m =
[[127 128 128 128 128 128 128]
 [116 111 134 122 131 136 110]
 [152 120 155 102 157 155 118]]
m[0][0]	127
m[2][1]	120
m[0][3]	128
m[0][6]	128
m[0][1]	128
m[1][4]	131
m[2][4]	157
m[:, 6]	[128, 110, 118]
m[1]	[116, 111, 134, 122, 131, 136, 110]

A =
[[128 116 130 122 119 126 107 121 150 118 141]
 [127 118 129 120 117 129 111 124 146 123 135]
 [131 145 126 137 133 136 146 139 102 143 110]
 [135 125 121 128 123 124 115 132 139 117 143]
 [147 140 107 145 141 110 132 145 123 106 153]
 [121 133 133 128 136 131 147 127 112 139 113]
 [134 122 127 126 116 131 106 127 143 123 136]]
A[-7,0] => 128
A[-7] => [128, 116, 130, 122, 119, 126, 107, 121, 150, 118, 141]
A[-7,4] => 119
A[-3,8] => 123
A[-2] => [121, 133, 133, 128, 136, 131, 147, 127, 112, 139, 113]
A[-3,-7] => 141
A[-4] => [135, 125, 121, 128, 123, 124, 115, 132, 139, 117, 143]
A[5,-11] => 121
A[3,-11] => 135
A[-7,-1] => 141
A[3,4] => 123
A[0,9] => 118
A[:, 1] => [116, 118, 145, 125, 140, 133, 122]
A[2,-10] => 145
A[5,10] => 113
A[-5,-3] => 102
A[6,-10] => 122
A[6] => [134, 122, 127, 126, 116, 131, 106, 127, 143, 123, 136]
A[:, 4] => [119, 117, 133, 123, 141, 136, 116]
A[-1,-1] => 136
A[5,3] => 128
A[4,7] => 145
A[-2,-4] => 127
A[5,9] => 139
A[-5,-4] => 139

arr =
[[137 141 120 141 125 132 142 139 124]
 [131 127 114 125 152 134 131 125 125]
 [131 126 154 118 124 138 122 119 132]
 [138 117 143 132 127 113 134 142 115]
 [145 130 137 122 140 117 134 106 124]
 [146 109 117 122 131 130 123 140 130]
 [125 116 119 131 119 136 141 123 142]
 [125 117 122 112 114 133 131 131 128]
 [143 135 141 143 121 111 132 129 127]
 [118 115 127 113 121 127 128 131 136]
 [130 114 114 114 125 130 133 138 135]
 [126 106 131 134 118 122 123 108 130]
 [137 129 137 139 125 127 125 134 120]
 [116 136 128 129 130 126 148 125 121]
 [129 105 125 131 125 144 125 122 142]
 [133 116 130 128 128 112 119 123 145]]
arr[0,0]: 137
arr[13]: [116, 136, 128, 129, 130, 126, 148, 125, 121]
arr[13,4]: 130
arr[11,0]: 126
arr[15,8]: 145
arr[10,0]: 130
arr[:, 5]: [132, 134, 138, 113, 117, 130, 136, 133, 111, 127, 130, 122, 127, 126, 144, 112]
arr[9,5]: 127
arr[:, 2]: [120, 114, 154, 143, 137, 117, 119, 122, 141, 127, 114, 131, 137, 128, 125, 130]
arr[:, 6]: [142, 131, 122, 134, 134, 123, 141, 131, 132, 128, 133, 123, 125, 148, 125, 119]
arr[2,8]: 132
arr[12,1]: 129
arr[4,5]: 117
arr[8]: [143, 135, 141, 143, 121, 111, 132, 129, 127]
arr[9,2]: 127
arr[2,6]: 122
arr[6,0]: 125
arr[2,5]: 138
arr[7]: [125, 117, 122, 112, 114, 133, 131, 131, 128]
arr[15,1]: 116
arr[14]: [129, 105, 125, 131, 125, 144, 125, 122, 142]
arr[3,4]: 127
arr[5,7]: 140
arr[11,4]: 118
arr[6,2]: 119
arr[2,0]: 131
arr[10,3]: 114
arr[11]: [126, 106, 131, 134, 118, 122, 123, 108, 130]
arr[11,6]: 123
arr[15]: [133, 116, 130, 128, 128, 112, 119, 123, 145]
arr[11,2]: 131
